These are the activations of a small network on made-up records, seen along a few directions, one row for each record.
Each row is followed by the record's values for the fields Muzo, Zovod, Mibu, Vide, Zin, Robu, Guvar.
A field that a record lacks is left out.
Other fields move the rows too, some of them a lot.
Random noise pushes rows far along 10 fixed directions. That doesn't count. These rows show it; they differ only by the noise:
|   55 | -245 |  100 | -245 |  149 |  239 |  307 | -153 | -233 |  112 | -429 |   15 | -301 |  164 | -348 |    9 |  -58 | -171 |  168 |  -20 |  105 | -452 |
|   28 |  -53 |  100 |  209 | -357 | -150 | -377 | -128 | -224 |  187 |   61 | -444 |  158 |  277 |  303 |  392 |  -50 | -158 |  499 | -188 |   64 |  113 |
|  -14 |  381 | -154 |  226 | -294 |  149 |  442 |   63 |  -23 |   30 |  215 |   16 |  -94 |  146 |  490 |   58 | -105 |  -96 |  821 |   -6 |  251 | -306 |
|  133 | -643 |  270 | -187 |  -29 |   -9 |   13 | -203 | -184 | -263 |  131 |  112 | -243 |  -71 |  -96 |  -11 |  105 | -260 | -230 |  209 | -127 |  195 |
|  -29 | -119 | -109 |  -52 |  282 |   75 |  303 | -152 |  -93 | -233 |  323 |  112 |  -53 | -107 |  213 | -116 | -157 |   82 | -183 | -174 |  189 |   82 |
|  293 |  301 | -112 | -200 | -385 | -440 |   42 |  377 |  104 |   -8 | -146 |  -43 |  441 |   -4 |  442 |  146 |  -35 | -210 |  234 | -111 | -136 |  -60 |
| -211 |  150 |  -75 |  429 | -138 |  204 |   25 |   33 |  -40 | -148 |  430 |  285 | -399 |  141 |  386 |  137 |   83 | -138 |  370 | -446 |   79 |  390 |
|  -21 | -358 |   23 | -105 | -286 |  -45 |  -91 |   -8 |   34 |  -48 |  180 |  -45 | -331 | -191 |   68 |  -88 |  259 | -321 |   93 |  318 |  -91 |  175 |
|  200 | -146 |   80 | -376 |  112 | -120 |   94 |   47 |   74 | -180 | -356 | -110 |  -78 | -361 | -133 | -191 |  195 | -346 |  -46 | -168 |  -24 |  -89 |
|  -80 |  201 |   96 |  261 |  375 |  456 |  449 |  -73 |  -75 | -341 | -171 |  477 | -492 |  -30 |  -49 |  -91 |   70 | -102 |  377 | -682 |  237 |  -47 |
|  -15 | -150 | -289 | -172 | -173 |  103 |   48 | -168 | -219 |  273 |  105 | -577 | -230 |  322 |  308 |   93 |  -97 | -260 |  257 | -259 |  221 | -171 |
|  195 |  -32 |   41 | -134 | -258 | -282 |  -15 |  195 |   29 |  -85 | -133 |  134 |  207 |  -74 |  187 |   70 |   53 | -132 |   89 |  122 | -151 |   42 |

|  -70 | -101 |  111 |  -98 |    7 | -282 | -446 |   33 |  -47 |  343 | -399 | -266 |  303 | -121 | -398 |  193 |  -57 |   23 |  -90 |  145 |  -99 |  -86 |
(Muzo s2; Zovod w1; Mibu p2; Vide f1)
|  -37 | -181 | -265 | -267 | -147 |  124 |   89 |   -4 |   52 |  106 |  197 | -267 | -377 |   19 |   79 | -192 |   99 | -246 | -120 |   57 |    4 |  -16 |
(Zovod w1; Zin u1; Robu c2; Guvar l2)
|  -87 |   97 | -642 | -443 | -422 | -187 |  -77 |  349 |  -10 |  572 |  436 | -144 |  -21 |  749 |  378 |  245 | -161 |  -74 | -390 |   -9 | -189 |   62 |
(Muzo s1; Zovod w2; Mibu p1; Vide f2)
| -154 | -211 |  290 | -182 |   62 | -256 | -115 |  129 |   25 |  107 |   34 |   55 |   21 | -480 | -640 |   63 | -166 | -238 | -439 |  151 | -231 |   59 |
(Zovod w3)
|  526 | -111 | -325 | -461 | -146 | -170 |  265 |  242 |  -39 | -251 | -444 |  -88 |   48 |  167 |  465 |  -85 |   -6 | -448 | -426 | -487 | -222 | -109 |
(Muzo s2; Zovod w1; Zin u1; Robu c1; Guvar l2)
|  247 | -220 |  313 | -309 | -330 |    3 |  -40 |  177 | -258 |  177 | -469 |  315 | -127 |  702 | -393 |  419 |   19 | -303 |   38 | -129 | -383 |  -99 |
(Muzo s1; Zovod w1; Mibu p2; Vide f1)
|  405 | -389 |  113 |   83 | -240 |   60 |   19 | -116 | -330 | -336 | -241 |  279 |   60 |  415 |  315 |  124 |  -34 |  -27 |  -84 |   -4 | -162 |  105 |
(Zovod w2; Zin u2; Robu c2; Guvar l2)
| -307 | -223 |   44 |  379 |  297 |  243 |  -69 | -142 |  -75 | -169 |   97 |  555 | -356 | -137 | -148 |  -25 |   94 |  208 | -126 |  111 |   21 |  256 |
(Muzo s2; Zovod w2; Mibu p1; Vide f2)
|  112 |  -97 |  333 | -210 |  -67 | -488 | -266 |  -80 |  -82 |  182 |  333 | -572 |  496 | -103 | -203 |  328 | -258 | -262 | -180 |  159 | -152 |  -38 |
(Muzo s1; Zovod w1; Mibu p2; Vide f1; Zin u2; Robu c2; Guvar l2)
|  203 | -280 |  -81 |   11 |  -58 |  199 |  -11 |   14 |  126 | -209 | -818 |  280 | -368 | -223 |  -56 | -385 |  526 |  -62 |  106 |  466 | -130 | -185 |
(Muzo s1; Zovod w2; Zin u1; Robu c1; Guvar l2)
|   -8 |    3 | -143 | -151 | -415 | -280 | -330 |  274 |  189 |  260 |  -95 | -255 |  -21 | -250 |  -89 |  -39 |  182 | -300 |  -15 |  274 | -258 |   31 |
(Muzo s1; Zovod w2)
|  192 | -431 |  470 |  107 | -123 |  111 | -138 | -179 | -356 |  -92 | -528 |  455 |  145 |  370 | -349 |  160 |  -57 |  340 |   35 |  184 | -102 |   69 |
(Muzo s1; Zovod w3)
| -225 |   65 | -214 |  255 |  289 |  190 |  -88 | -345 | -202 |  354 | -219 | -539 |   35 |  151 |   79 |  160 | -226 |  213 |  341 | -157 |  362 | -376 |
(Muzo s1; Zovod w1; Zin u1; Robu c1; Guvar l2)
| -293 |  213 | -403 |  220 | -131 |  173 |  -45 |  -17 |  146 |  206 |   88 | -112 | -122 | -143 |  274 | -315 |   95 |  408 |  376 |  102 |  358 |   62 |
(Muzo s1; Zovod w3; Mibu p2; Vide f1)
|   89 |  223 |   74 |  375 | -325 | -227 | -118 |  -40 |   61 | -112 |  380 | -277 |  402 | -105 |  561 |  161 |  -27 |   24 |  516 |  248 |   59 |   76 |
(Muzo s1; Zovod w1; Zin u1; Robu c2; Guvar l2)
|   70 |   -5 |  614 |  192 | -163 | -453 | -737 |  -10 | -200 |  170 |  -33 | -199 |  637 |  351 | -251 |  716 | -165 |   -3 |  -24 | -313 | -290 |  382 |
(Muzo s2; Zovod w3; Mibu p2; Vide f2; Zin u1; Robu c2; Guvar l2)
|   82 | -609 | -206 |   36 | -224 |  169 |    2 | -273 | -335 |  115 | -154 |  -11 | -247 |  509 |  367 |  148 |    9 |   23 |   70 |  562 |  -21 | -211 |
(Muzo s2; Zovod w2; Mibu p1; Vide f2; Zin u1; Robu c1; Guvar l1)
|  -20 |    2 |  134 |  233 |  -17 |  202 |   49 | -176 |   57 | -275 |  282 |    3 | -296 | -141 |  169 | -163 |  280 |  -95 |  379 |  -20 |  159 |  163 |
(Muzo s1; Zovod w2; Mibu p1; Vide f2)
|  214 |  246 |    2 |  180 | -110 |  -27 |  440 |  235 |   76 | -338 |  166 |  594 |   90 |   36 |  297 |   29 | -100 |  -50 |  -15 |  229 | -217 | -109 |
(Zovod w2; Zin u2; Robu c1; Guvar l2)
| -266 |  438 | -250 |  -21 |  652 |   32 |  165 |  -19 |  -42 |  320 |  -37 |  -81 |  331 |   83 | -228 |  141 | -505 |  437 | -298 | -433 |  232 | -316 |
(Zovod w1; Zin u1; Robu c2; Guvar l2)
| -149 |  -29 | -416 |  229 | -236 |  296 |   28 |   52 | -111 |  131 | -182 |   75 | -438 |   98 |  210 | -160 |  -21 |   -4 |  104 | -253 |  120 |   39 |
(Zovod w1)
|   34 |  382 | -165 |  -79 |  -74 |   46 |  301 | -105 |  -10 |  179 |  714 | -666 |  149 |  206 |  222 |   18 | -316 | -133 |  168 | -122 |  226 | -299 |
(Muzo s2; Zovod w2)
|  -47 |  176 |   -2 |  310 |   -7 |  -37 | -532 |   56 |  109 |  -91 | -161 |  -62 |   17 |  -51 |   72 |   11 |  280 |   31 |  -10 | -513 |  -51 |  489 |
(Muzo s1; Zovod w1; Zin u2; Robu c2; Guvar l2)
| -119 |    5 | -221 |   36 |  213 |  176 |  -97 |  -23 |   41 |   24 |  -66 | -120 | -478 |  127 |  129 |  102 |  231 | -317 |    4 | -469 |  -28 |   66 |
(Zovod w2; Mibu p2; Vide f1; Zin u1; Robu c1; Guvar l1)
|  145 | -226 |  -50 | -467 |  -33 |  125 |  243 | -140 | -101 |  279 | -311 | -574 | -195 |  174 | -238 |  -81 |  -49 | -305 |   33 |  132 |   66 | -572 |
(Muzo s2; Zovod w3; Zin u2; Robu c1; Guvar l2)
|  152 | -101 |  408 |   98 | -450 |  -31 |  255 |   45 | -115 |    4 |   44 |  248 |  113 |  -42 | -258 |   68 | -191 |  -97 |  320 |  766 | -145 | -329 |
(Zovod w1)
| -305 | -183 | -157 | -311 |   68 |  231 | -125 |   83 |   17 |  465 | -232 |   39 | -473 |   88 | -722 | -135 |   65 |   -6 | -350 |  108 |  -88 |  -98 |
(Zovod w1)
|  -16 |  142 |   39 |  117 | -726 |   20 |  -92 |  385 |   65 |  501 | -275 |  205 | -351 |  415 | -277 |  300 |  177 | -436 |  463 |  645 | -457 | -373 |
(Muzo s1; Zovod w2; Zin u1; Robu c1; Guvar l2)
|  -51 |  631 |   46 | -281 |   -3 | -387 |  -25 |  450 |  256 |  352 | -416 | -230 |  414 | -336 | -347 |  134 | -124 | -198 |  269 | -329 |  -19 | -324 |
(Zovod w3; Mibu p2; Vide f1)
|  243 |  102 |  393 |  177 | -178 |  -33 | -160 |  -39 |  222 | -232 | -458 | -230 |  -25 | -467 | -145 | -226 |  469 | -289 |  582 |  205 |  -26 | -121 |
(Muzo s1; Zovod w1; Zin u2; Robu c1; Guvar l2)
|    8 |  206 | -368 | -203 | -218 | -440 | -472 |  242 |  350 |  249 |  146 | -412 |  375 |  -15 |  418 |   11 |  268 |   60 | -121 |  309 | -142 |  175 |
(Muzo s2; Zovod w2; Mibu p1; Vide f2; Zin u1; Robu c1; Guvar l1)
|   50 |   93 | -147 | -372 | -212 | -229 | -304 |  263 |  340 |  323 | -481 | -632 | -148 | -418 | -273 | -145 |  382 | -588 |  109 |  172 | -211 | -293 |
(Zovod w2; Zin u1; Robu c1; Guvar l2)
|  315 |   64 |  279 |  233 | -172 |  -17 |   11 | -220 | -136 | -174 | -305 | -195 |  432 |   91 |  260 |   67 |  -14 |  192 |  641 |  177 |  168 | -233 |
(Muzo s1; Zovod w1; Zin u2; Robu c2; Guvar l2)
|   89 |   46 | -120 | -482 |  -73 | -319 | -300 |  361 |  115 |  279 | -370 |   54 |  142 |  317 | -126 |  201 |  122 | -121 | -404 | -219 | -330 |  107 |
(Zovod w1; Mibu p1; Vide f2; Zin u2; Robu c1; Guvar l1)
|  -23 |  307 |  118 |  149 |  -40 |   19 | -158 |  212 |  159 |   -5 | -346 |  126 | -182 |  -88 | -193 |   16 |  271 | -235 |  225 | -364 | -107 |   67 |
(Muzo s1; Zovod w1; Mibu p2; Vide f2; Zin u2; Robu c2; Guvar l2)
| -109 |   82 |  128 | -117 |   39 |   -5 |  118 |  118 |  -45 |  257 | -135 |  272 |  -10 |  316 | -226 |  348 |  -78 |   -6 |  216 |  201 | -102 | -289 |
(Zovod w1; Mibu p1; Vide f2; Zin u1; Robu c2; Guvar l2)
| -208 |  -26 | -325 |    0 | -265 |  189 |  105 |   -9 | -126 |  369 |  384 |  -86 | -172 |  470 |  135 |   63 | -227 |  175 |  -22 |  160 |   91 |  -54 |
(Muzo s2; Zovod w3)
|  -42 | -152 |  -60 | -326 | -123 |  245 |  281 |   21 |   23 |  357 | -311 |   11 | -416 |  237 | -343 | -105 |  102 | -102 |  186 |  508 |   -9 | -518 |
(Zovod w3; Mibu p2; Vide f1; Zin u1; Robu c1; Guvar l1)
|    2 | -202 |  645 |  279 |  473 | -298 | -322 | -565 | -184 | -245 |  483 | -416 |  802 | -546 | -280 |   98 | -359 |  397 | -173 |  327 |  231 |  134 |
(Zovod w2; Mibu p2; Vide f2)

Which values does each new row have?
|  209 | -248 |  451 |   40 |  267 | -163 | -235 |  -22 | -152 | -323 | -490 |  510 |  170 |  -51 | -321 |  220 |   92 |   -1 | -241 | -206 | -251 |  209 |
(Zovod w2; Mibu p1; Vide f1)
|  154 | -113 |  -98 | -554 | -276 | -231 |  550 |  261 |   74 |   99 |  334 |   -8 |    4 | -103 |  -24 |  -16 | -247 | -424 | -257 |  655 | -256 | -451 |
(Zovod w1; Zin u2; Robu c2; Guvar l2)
| -285 | -181 | -288 | -125 |  281 |   51 | -416 | -172 |   39 |  289 |  203 | -524 | -187 |   33 | -149 |  -53 |   62 |   31 | -515 | -211 |   46 |  234 |
(Muzo s2; Zovod w1; Zin u1; Robu c1; Guvar l2)
|  252 |   67 |   93 |  155 | -302 |  -56 | -343 |   26 |  131 | -349 | -275 | -477 | -171 | -425 |  258 | -238 |  436 | -523 |  353 | -739 |   17 |  380 |
(Muzo s1; Zovod w1)
|   83 |  720 | -239 |   15 |  -45 | -257 | -139 |  301 |  274 |  359 | -703 | -402 |  575 | -279 |  -46 |  -89 |  -55 |  143 |  387 |   -6 |   84 | -530 |
(Zovod w2; Zin u1; Robu c1; Guvar l2)
|  -69 |  131 |  -99 | -142 |  129 |   18 |  336 |    2 |  335 | -310 |  479 | -244 | -141 | -854 |   40 | -630 |   99 | -146 |  -85 |   15 |  245 |   86 |
(Muzo s1; Zovod w3)
|  135 |  450 |  119 |   67 |  -28 |   28 |  603 |   20 |   12 |  -27 |  223 |   15 |  334 | -110 |  -36 |  -74 | -369 |   82 |  400 |  336 |  164 | -587 |
(Muzo s1; Zovod w2)
|  -73 | -473 |   92 | -505 |  138 |  160 |  276 |   47 |   94 | -229 |  344 |  370 | -724 |  -75 | -264 | -146 |  323 | -450 | -421 |  114 | -206 |  200 |
(Zovod w1; Mibu p1; Vide f2)
| -561 |  685 | -105 |  413 |  579 | -218 | -345 |  107 |  242 |  211 |  338 | -306 |  281 | -725 | -288 |  119 | -278 |   94 | -123 | -637 |  174 |  173 |
(Zovod w2)
|   64 | -353 |  259 |  171 |  231 |  164 |  132 | -375 | -288 | -269 |  264 |   43 |   -1 |    9 | -116 |   23 | -228 |   82 | -227 |   60 |   63 |   24 |
(Muzo s2; Zovod w2)
| -345 |   85 |  133 |  706 | -278 |   79 | -560 | -114 |  -45 |  137 |  344 |  -92 | -114 |  -22 |   59 |  259 |   96 |   60 |  509 |   68 |   29 |  379 |
(Zovod w2)
| -231 |   57 | -176 |   24 |  642 |  154 |  -58 | -161 |   10 |   95 | -263 |  -22 |   11 | -264 | -408 | -212 |  -90 |  387 | -379 | -195 |  195 | -104 |
(Muzo s1; Zovod w2)
| -223 |  261 |   54 |  530 | -313 |  232 |    9 |   62 |  -41 |   54 |  -37 |   83 | -309 |  -81 |   94 |   80 |    6 | -135 |  738 | -256 |  161 |   27 |
(Zovod w3)
|  180 | -563 | -229 | -581 |  118 |   45 |  527 | -202 | -122 | -276 |  511 |  -51 |  -67 |  -84 |  198 | -415 | -244 |   73 | -749 |  216 |   99 |   39 |
(Muzo s1; Zovod w3)
| -192 |  233 |  455 |  680 |  305 |  340 |  -55 | -309 | -150 |  -48 |  -51 |  229 |   35 |  -46 | -494 |   79 | -123 |  377 |  415 |    1 |  203 | -101 |
(Muzo s1; Zovod w2)
| -171 | -472 |   34 | -245 |  -37 |  214 | -189 |  -26 | -244 |  293 |  -98 |   29 | -539 |  416 | -556 |  158 |  -18 | -265 | -485 | -267 | -206 |  158 |
(Muzo s2; Zovod w3)
| -282 |  318 | -158 | -204 |  290 | -196 | -113 |  290 |  369 |  281 |  -29 |  213 |  159 | -172 | -297 |  -35 |  108 |  266 | -265 |  279 | -113 |  -29 |
(Muzo s2; Zovod w1; Mibu p1; Vide f2; Zin u1; Robu c1; Guvar l1)
|  185 |  245 |   85 |  191 |   -8 | -116 | -223 |  -52 |  -97 |   64 | -581 | -392 |  344 |  -57 |   13 |  135 |  -43 |  -47 |  401 | -352 |   99 | -248 |
(Muzo s1; Zovod w2)
|  312 |  234 | -345 | -166 | -100 | -135 |  124 |  122 |  152 | -247 | -219 |  -54 |  398 |   -1 |  705 | -252 |  162 |  245 |  206 |  -59 |  175 |  -27 |
(Muzo s2; Zovod w2; Mibu p1; Vide f2)
